Each row below holds a small network's activations on one input, seen along a few directions.
In each table, some parts of the input vary, and every possible input appears once, in random order.
A made-up example of a description, with smaller parts first: one of 4 places along a line, together with either a single point or (one of 2 separate values, together with one of 5 places around a ring) or one of 11 places along a line.
Shared parts are said once, and a part with two or three values counts as separate values.

Rows:
row 1: [ 11.7 -41.2 -11.9  62.2 -15.3 -26.5 -41.0  31.3  21.1 -15.0   7.2]
row 2: [  0.2  20.3  25.7 -67.1  -8.6  42.3  42.6 -31.6  -3.1  -0.2  27.8]
row 3: [-26.9   8.6  -4.0 -10.0   2.1 -45.4 -24.3 -44.0  55.4  -7.9  21.5]
row 4: [ -3.9  34.5  35.4 -44.7 -25.6  -8.0  43.1 -27.6   7.1  22.9   2.1]
row 5: [ -3.3 -50.0  -1.3  66.2 -11.7 -48.4 -40.4  28.9  16.4  -8.3  -8.9]
row 6: [ 17.7 -40.0 -25.0  49.6   0.2  -5.0 -43.5  25.2   5.0 -33.3  15.5]
row 7: [ 40.1 -29.7  22.3  29.0 -19.4   7.2  42.0  34.9 -24.8  31.2 -10.6]
row 8: [-38.9  -4.5   3.1  -9.2   4.1 -69.9 -22.4 -49.4  49.3  -1.0   2.4]
row 9: [ 13.8  -8.1  19.9  44.6   5.8  -1.8  21.8  45.6 -18.4  48.4 -50.3]
row 10: [-25.2  14.2 -16.2 -28.4   8.1 -24.4 -32.3 -36.9  39.9 -32.6  28.0]
row 11: [-23.2  48.9  28.2 -34.2  -3.1 -22.5  22.9 -26.0   9.7  41.9 -43.3]
row 12: [ 45.8 -36.0   9.5   4.0  -8.8  56.6  39.4  37.1 -36.7   2.0  18.2]
row 13: [ -4.0  49.3 -10.7 -78.6   6.0  68.0  18.8 -25.9 -43.4 -16.3  34.3]
row 14: [ 42.6 -15.6 -24.9  -7.3  14.5  85.9  16.8  34.2 -75.4  -9.8  23.2]
row 15: [  0.0  26.4  -2.5  42.5  39.1   2.6   0.9  54.3 -38.9  28.3 -78.3]
row 16: [-28.2  -2.0 -23.7 -28.3  -7.3  -8.0 -15.5 -50.2  38.1 -35.3  45.9]
row 17: [ 15.6 -45.7 -34.4  49.1 -18.8  11.9 -30.3  21.5   3.4 -40.3  39.3]
row 18: [-34.0  70.6  10.5 -39.4  38.7 -14.7   1.5 -21.4  -4.9  25.3 -73.9]
Changing only one part turns row 10 into row 6. The same change can be made to row 18. Which row results?
> row 15
Describe the family of inputs behind these rows.
> one of 2 separate values, together with either one of 4 places along a line or one of 5 places along a line
Which other rows does row 4 become when the place on the line of 5 takes its other values? List them by row number.
> row 2, row 11, row 13, row 18

Rows:
row 19: [-12.7 -20.9  -5.6   3.4  -9.9 -33.9 -21.7  -9.6  36.0 -20.9  18.2]
row 20: [ 51.2 -41.1  -2.4  47.8  -1.5  49.8  25.2  61.8 -59.4   7.1  -4.0]
row 21: [-16.0  55.7  25.9 -69.2  -3.7  12.1  38.2 -27.3 -18.6  29.6 -15.1]
row 22: [-15.4  19.6  -1.4 -46.9 -10.2  -9.7  10.4 -37.6  12.3 -10.9  16.2]
row 23: [-20.9  23.1   2.5 -38.1  -5.9   3.3   7.8 -45.0  12.4  -7.8  23.5]
row 24: [-10.0 -30.9  -2.3  59.4  -2.9 -38.8 -32.6   9.6  31.6   2.6  -8.5]
row 25: [ 51.8 -32.0  -9.0  43.6   5.4  58.3  10.7  69.2 -60.6   1.5  -9.9]
row 26: [ -7.1 -21.7 -13.6  52.1   7.7 -34.9 -45.5  11.8  24.9  -3.8 -12.6]
row 27: [ -3.7 -31.2  -1.4  51.6 -10.4 -48.7 -32.1  16.0  33.0  -2.5 -12.3]
row 28: [ 52.6 -40.5  -3.3  44.1 -13.4  48.8  20.2  71.5 -53.5  13.0  -0.9]
row 29: [-17.2 -20.6  -3.1  10.0  -1.6 -26.2 -20.2 -16.4  34.2 -21.8  18.9]
row 30: [-15.6  60.6  26.7 -57.4   4.8  19.3  40.2 -33.8 -17.9  30.9 -11.1]
row 31: [-12.0  64.3  11.3 -64.5  21.0  20.3  31.4 -26.5 -19.8  22.6 -23.2]
row 32: [-15.1  28.2  -6.3 -39.4   7.2   7.1  -1.9 -30.6  18.0 -14.6   9.0]
row 33: [ -9.9 -12.6 -18.2   3.6  13.3 -26.9 -30.2 -13.3  27.6 -24.8  11.8]
Describe the family of inputs behind these rows.
> one of 3 separate values, together with either a single point or one of 4 places along a line

Rows:
row 34: [ 13.8 -41.3  -8.2  56.5  -4.7 -18.9 -23.0  28.2   9.9 -10.3   4.8]
row 35: [-20.7  56.5  13.0 -71.0  10.7  12.2  24.8 -37.3  -5.5  13.4  -8.8]
row 36: [  4.6 -30.3  -5.5  38.5  -4.5 -17.6 -21.2  13.5  13.8 -12.0   5.6]
row 37: [ 37.7 -36.6  -8.9  48.8   0.5  27.4   2.6  55.7 -39.9   5.8 -10.8]
row 38: [-11.2  42.1  10.0 -55.0   9.9  17.6  23.2 -27.2  -9.8  13.1  -6.5]
row 39: [-22.3  11.9  -0.8 -14.6  -1.7 -23.6  -9.1 -30.6  32.6  -6.2   7.1]
row 40: [ -6.5 -12.4  -2.6  17.9  -6.0 -20.8 -19.6  -4.2  19.4  -8.9   6.6]
row 41: [ 19.7 -52.6 -12.1  70.6  -8.5 -18.5 -27.0  38.1   2.6 -10.2   1.8]
row 42: [ 12.2   3.6   1.2  -4.3   0.7  25.5  13.7  12.5 -26.0   5.7  -2.1]
row 43: [  8.0  13.7   7.1 -22.5  -1.0  22.7  18.7   4.3 -19.2   8.1  -3.2]
row 44: [ 28.5 -27.0  -0.6  34.2  -1.4  26.3   8.7  45.5 -34.7   7.6  -6.4]
row 45: [-39.3  36.1   3.1 -48.2   6.1 -31.8  -6.1 -55.3  39.7  -3.2   3.0]
row 46: [-30.7  24.8   3.8 -31.9  -1.7 -29.5  -7.1 -43.1  35.8  -4.5   5.1]
row 47: [ 23.6 -14.0   1.6  17.3   0.0  27.4  12.0  31.0 -29.4   4.3  -4.8]
row 48: [-13.9  -3.1  -4.7   0.6  -3.3 -21.1 -14.4 -16.9  24.0 -10.9  10.4]
row 49: [ -3.6  28.6   3.7 -36.9   4.9  22.7  23.7 -14.0 -13.4   8.1  -1.9]
Changing only one part turns row 39 into row 49. The same change can be made to row 41. Which row results?
> row 37
Describe the family of inputs behind these rows.
> one of 2 separate values, together with one of 8 places along a line
Which other rows does row 48 become when the choice among 2 separate values takes its other values? List them by row number.
> row 43
Which other rows does row 36 become when the choice among 2 separate values takes its other values? List them by row number.
> row 47

Rows:
row 50: [-17.2  33.6  -6.4 -70.4 -14.3  14.8 -19.8 -41.2  16.8 -40.7  44.7]
row 51: [ -8.1   6.4   0.0 -36.5 -29.9  -1.1  24.4 -40.4  34.9 -12.6  49.7]
row 52: [-46.0  55.1  -3.7 -42.9  18.9 -30.6 -42.0 -37.8  27.1 -12.9 -30.3]
row 53: [ 29.7 -61.6 -33.5  17.5 -15.6  24.2 -25.6  45.3  -6.2 -38.9  32.8]
row 54: [-10.2 -30.1  11.2  53.9   2.3 -47.8 -23.2  29.8  12.6  13.9 -23.1]
row 55: [-36.4  29.1   2.8 -12.8  -0.2 -52.7 -11.5 -41.5  34.1  22.9 -21.5]
row 56: [-10.8  -7.8  28.5  34.1  -5.1 -51.3   2.4 -15.3  37.8  23.2 -25.2]
row 57: [-17.7  -9.4  30.6  27.8  -3.7 -62.3  -1.4 -15.0  24.8  21.1 -22.4]
row 58: [-44.6  42.6  -6.8 -53.6  32.7 -32.5 -38.6 -35.4  31.9  -7.0 -28.4]
row 59: [  2.7 -38.4 -27.1  44.2  18.1 -22.8 -51.4  48.9   3.3 -11.5 -40.6]
row 60: [ 29.3 -14.3  18.8  23.3  -3.7  19.3  31.0  47.2 -34.4  35.0 -16.3]
row 61: [ -5.9  43.2  14.8 -46.3  -3.5  10.0  50.1 -18.9 -15.6  36.0 -14.6]
row 62: [  1.0  18.1 -33.7  23.7  72.5  64.6   6.9  -8.1 -68.0 -10.7  -5.9]
row 63: [-10.4  27.0 -15.0 -79.4  -0.6   7.8 -12.0 -36.2  22.2 -37.5  48.6]
row 64: [ 21.2   9.4  40.5   3.4 -14.6  12.9  54.8   2.0 -16.5  40.8 -18.9]
row 65: [ 36.6 -19.9 -13.6  18.7   6.9  49.0   4.3  67.1 -44.0   3.7 -37.1]
row 66: [ -1.7 -27.7 -49.1  25.7  49.7  53.8 -24.5 -31.2 -18.1 -47.5  59.3]
row 67: [ 30.1 -59.6 -30.4  23.4 -19.2  32.4 -23.5  45.2   0.0 -41.7  29.3]
row 68: [-12.3  50.1  22.3 -37.5 -16.9  16.4  43.0 -23.5 -20.9  32.8 -18.6]
row 69: [ 35.2 -15.9 -15.5  13.8   8.2  33.1   3.8  69.8 -57.0  -1.0 -32.5]
row 70: [-25.1   0.6 -49.1  54.8  82.5   3.6 -45.9 -26.3  -8.1 -22.9 -12.0]
row 71: [ 20.8   6.8  37.9  -2.9 -10.8   5.0  52.2   2.2 -22.6  43.4 -15.7]
row 72: [-19.7  63.8  12.5 -78.3  16.2  36.4  15.8 -17.3 -23.7   2.8 -25.4]
row 73: [-36.4  28.4   4.0  -9.2   2.8 -46.8   0.8 -36.9  45.1  15.1 -24.6]
row 74: [-15.1   8.3   2.8 -40.0 -35.6 -10.3  11.8 -44.8  17.6 -10.0  53.0]
row 75: [ 29.7 -45.3  -1.3  31.9 -35.3   0.4  -3.0  22.4   6.8  -7.7  51.8]
row 76: [  7.7 -27.0 -27.3  54.8   7.4 -17.4 -54.7  46.4   5.6 -11.9 -42.0]
row 77: [ 29.7 -11.9  21.5  29.5  -7.4  27.3  33.5  47.0 -28.2  32.3 -19.5]
row 78: [ 23.3 -42.9   6.5  37.4 -41.3   5.1  -2.0  22.2   5.9 -15.1  48.2]
row 79: [ -7.3  65.7   2.4 -82.8  22.7  27.2  16.5 -15.9 -22.6   8.2 -19.9]
row 80: [ -4.9 -19.0  11.5  64.4  -7.9 -42.8 -26.6  27.2  14.6  13.2 -24.5]
row 81: [ 17.4 -30.9  22.9   7.3 -38.1  -4.5  27.3 -19.8  28.4  -4.8  48.0]
row 82: [ 15.7 -26.4  21.0   3.1 -36.9 -20.4  27.0 -17.2  16.3  -9.8  53.5]
Changing only one part turns row 80 into row 78. The same change can be made to row 70. Which row results?
> row 66
Describe the family of inputs behind these rows.
> one of 3 separate values, together with either a single point or (one of 2 separate values, together with one of 5 places along a line)
Which other rows does row 58 become when the choice among 3 separate values takes its other values? List them by row number.
> row 63, row 79
Which other rows does row 57 become when the choice among 2 separate values takes its other values? List them by row number.
> row 56
Which other rows does row 67 become when the choice among 2 separate values takes its other values? List them by row number.
> row 53

Rows:
row 83: [ 34.1 -56.1 -19.1  70.7   0.7  26.2  -9.0  67.0 -27.0  -2.0  -7.2]
row 84: [  5.0  -5.9   1.5  14.4 -14.7 -13.3  -8.3 -16.8  24.1  -6.7  14.0]
row 85: [  9.4  26.2  12.0 -24.6  -1.0  15.8  32.1 -12.6  -7.5   0.6  11.5]
row 86: [ 45.5 -54.9  -3.1  73.2 -11.0  22.7  -7.6  62.8 -36.4  -7.6  -9.9]
row 87: [-17.2  20.9  -1.3 -13.4   6.6   1.4  -5.5  -0.2   0.6  18.8 -22.4]
row 88: [-13.0  -8.1  -8.7  -8.4 -11.9   3.2 -15.9  -8.0  14.7 -21.3  14.6]
row 89: [ -2.9  21.3   8.8 -38.9 -14.4  16.3  21.8  -5.1 -11.3   3.8 -21.2]
row 90: [ -8.7   8.5 -17.8 -24.6   5.8  13.9  -3.6  -2.9   4.5 -14.0  14.1]
row 91: [ -5.2  13.9   0.5 -41.1   9.8  16.2  19.8  -2.0 -14.6  -5.7   2.4]
row 92: [ -6.8  25.8  -0.2 -22.1  -6.3  15.4  19.2 -20.9 -15.5  23.4  -8.5]
row 93: [ 36.3 -51.2 -15.5  82.6  -0.4  22.8 -10.3  54.4 -37.1   0.9  -3.5]
row 94: [ -4.9  23.6   9.6  -9.8  -4.9  -1.2   6.5   0.7   7.9  25.2 -17.1]
row 95: [ -4.0   9.1   0.3 -20.2  -0.1   6.2   5.1  -1.6  -1.2  -8.2  26.8]
row 96: [-11.7 -10.9  -8.9   3.9 -16.5 -13.1 -12.2  -3.3  25.7  -5.6  13.3]
row 97: [  5.3  -6.1   9.4  -6.0  -1.0  -4.2 -14.7  -8.6   7.2 -19.8  25.6]
row 98: [ -6.6  -7.5  19.4  13.5   1.9 -28.8  -4.1  -3.2  11.2  -1.0   2.9]
row 99: [ -7.8   8.2  -5.2   7.1  21.1 -24.2  -5.4 -10.2  10.1   8.9 -17.8]
row 100: [ -5.8 -15.9  -6.9  -7.3   2.7  -3.8 -22.2 -15.7   0.0 -13.2  22.4]
row 101: [  3.1  14.1   2.6 -33.8   6.3  15.0  20.0 -12.6 -18.7   0.2   4.7]
row 102: [ -3.9   1.4  -2.5   2.5  20.5 -21.4  -3.1  -8.6  14.0   8.9 -20.1]
row 103: [  3.7  21.1  26.4 -27.2  -6.8  16.3  33.0 -10.0  -7.4  19.8  -0.1]
row 104: [-22.0  -8.4   1.3   7.3  -2.3 -30.1  -0.5   1.9  15.9  -4.8  -5.9]
row 105: [ -2.0  27.7   5.2  -9.0  -5.1  -4.1   7.2  -3.0   6.2  18.8 -23.0]
row 106: [ -0.4  13.1 -12.0 -20.2   7.2   8.2  -9.6  -8.1  -8.2 -14.1  16.2]
row 107: [ -9.1   3.4   9.4  21.7  -3.6 -25.3  -4.5  -7.3  17.1   2.3   1.3]
row 108: [ -3.8 -20.1  -7.3   5.6  -3.3 -19.7 -17.1 -15.4  10.7  -1.2  16.0]
row 109: [ -6.5   6.6   1.8   4.0  20.7 -10.4 -11.2 -10.7  15.0  -6.4 -29.2]
Describe the family of inputs behind these rows.
> one of 3 separate values, together with either a single point or one of 8 places around a ring
Changing only the choice among 3 separate values turns row 94 into row 87. The same change can be made to row 108. Which row results?
> row 96
Which other rows does row 107 become when the choice among 3 separate values takes its other values? List them by row number.
> row 98, row 104

Rows:
row 110: [ 60.5 -43.9   6.8  33.6 -16.6  27.3  21.7  66.7 -58.0   6.6   4.2]
row 111: [-29.5  41.8  -2.1 -48.2   6.0 -53.0  -8.6 -54.3  59.6  -0.9   9.8]
row 112: [-39.6  77.9  14.5 -71.5  16.4  13.2  15.6 -41.2 -22.8  19.8   6.9]
row 113: [  7.5 -22.5   7.5  28.8 -13.2 -64.2 -27.6 -20.4  57.6 -49.0  24.7]
row 114: [-54.0  28.0   0.5 -48.0   6.0 -50.1 -16.3 -55.9  32.8  -8.1  19.3]
row 115: [ 31.8 -52.9 -30.0  69.1  -9.7 -30.9 -47.5  54.0   2.2  -4.7 -17.2]
row 116: [ -3.0  10.9  -0.5 -42.8  12.9  86.9  25.6  12.5 -53.0  20.4 -12.2]
row 117: [  2.3  13.3  -3.1 -36.6  16.2  83.8  35.4  11.9 -40.9  24.4 -26.6]
row 118: [ 34.8 -50.7  11.0  45.2  -9.7  43.5  17.9  68.4 -42.2  29.3 -21.3]
row 119: [-11.4  88.3  15.4 -61.1   1.9   7.6  44.3 -50.0   5.2  12.7   3.0]
row 120: [ 18.4 -72.2 -26.6  82.4  -9.2  -2.8 -42.6  26.1   0.0  -7.4  -0.9]
row 121: [-17.9 -17.8   6.7  49.1  -1.0 -61.4 -17.9 -17.8  59.4 -43.0  10.5]
Describe the family of inputs behind these rows.
> one of 2 separate values, together with one of 6 places around a ring
